A small network was shown many inputs. Here are its activations along a few directions, one row for each input.
Each table varies a few parts of the input and shows all the possible inputs, shuffled.
A made-up example of a description, with smaller parts first: one of 8 places around a ring, together with either a single point or one of 11 places around a ring or (one of 3 separate values, together with one of 6 places along a line).
Shared parts are said once, and a part with two or three values counts as separate values.

Other details of the inputs shift rows strongly along two fixed directions, in all tables alike. That doesn't count.
To show where, the next rows are all for the same input, with only those details redrawn:
[ 28  18 -25  -8 -24 -29  25 -34  -3  -1   7]
[-53 -16  37 -14  17   8 -28   4  10 -11   4]
[  6   1   3 -11 -15   1  12  -8  -2  -2  -1]
[  4   4  -4  -3 -15 -28  20 -36   6  -8  12]
[ -5  -5  37 -22   3  47 -20  25  -3 -10  -5]
[ 42  20 -10 -22 -23  15  13  -4 -15  -7   1]
[ 21   9 -14  -8 -23 -29  27 -31  -4  -7   7]
[ -5   0  11  -4 -12 -15  13 -23   9  -5   7]

A family of inputs:
R1: [ 27  -1 -11   9 -18   9  -3   0 -17 -21   3]
R2: [-26 -28 -13  -4   9 -38   3 -12  36   4   9]
R3: [ 15  -9 -10 -22 -25  18   5   4 -13   0  -3]
R4: [-73  -4  23  31 -17  14  -1  30  35  52  37]
R5: [ 53  -4 -20   8   9  22  -4  37  -3 -21   6]
R6: [ 41  11  -8  15  18  24 -24  30 -23  16 -12]
R7: [-34  69 -13  31 -14   2  35  22  44  26  -4]
R8: [ 36  19 -24 -19 -36  14  20 -17 -35  17 -19]
R9: [-56 -29   7  23  38 -31 -35   4  10  17  -1]
R10: [ 24  -7   6   1  33  30 -10  39  20 -23  12]
R11: [  5 -13  14  -7  41  30 -32  35  -4  36 -19]
R12: [  8  14  -9  -1  -9  -1   9 -22 -24 -14  -5]
R13: [-19   1  17  22  46 -14 -25  13   3  11  -5]
R14: [ 23  30 -21  -9 -20 -26  34 -46 -24  13  -7]
R15: [-50 -19   8   1  -4  -4 -12 -16 -23  -6 -11]
R16: [  3 -12  37  -5   9  40 -21  26  -1 -24  -6]
R17: [ -3  -1  13 -10  -6 -16  12 -24   3 -12   2]
R18: [-45 -12 -10   7  33 -54   9 -25  39  -7  27]
R19: [ 41  14   1  -5  34  26 -13  38 -14  27 -21]
R20: [  6   1   9  11 -11  30  -8   6 -38 -13 -22]
R21: [  1 -35 -12   0  12   1 -11  25  22 -16  -1]
R22: [-14 -19 -23  14 -31 -44  12 -40   6 -10   8]
Q: Describe the family of inputs behind these rows.
A: either one of 2 separate values or (one of 4 places along a line, together with one of 5 places around a ring)
Q: A walk changes only the place on the ring of 5. It starts at R13 and steps to R6. List the rest of the walk in order.
A: R9, R11, R19
Q: A walk changes only the place on the line of 4. It starts at R11 and steps to R2. List the rest of the walk in order.
A: R3, R8

A family of inputs:
R23: [ 42   4   3 -21  -7  39  -7  13 -24 -12  -7]
R24: [-15  11 -23  23   5 -50  20 -29  12  15   7]
R25: [-38 -12  13   6  28  -2 -17  12  13  14   0]
R26: [-45 -11   6  22  21 -36  -7  -4  28   2  15]
R27: [ 26  10 -19  -5 -22 -27  25 -40 -10  -7   2]
R28: [ -4 -18  25 -18   8  40 -22  28 -11 -15 -16]
R29: [ 75  43 -27 -10 -46  46  25  18 -30  21 -12]
R30: [-13  -1  25   4  28  43 -28  50   5  -2 -10]
R31: [ 58   6 -26  -6 -24  -3  19 -20 -21  -6   4]
R32: [-16 -10  16   3  21   9 -20  26  16  10   0]
R33: [ -2  -7 -32  12 -17 -69  22 -56  -1  -6  16]
R34: [-55  -4  17   7   1  -9   3  -3  27   4  13]
R35: [-13 -11  23 -16   4  18 -13   6  -4 -17 -12]
Q: Describe the family of inputs behind these rows.
A: either one of 2 separate values or one of 5 places around a ring or one of 6 places around a ring
Q: A walk changes only the place on the ring of 6. It starts at R27 and steps to R35. List the rest of the walk in order.
A: R28, R33, R31, R23
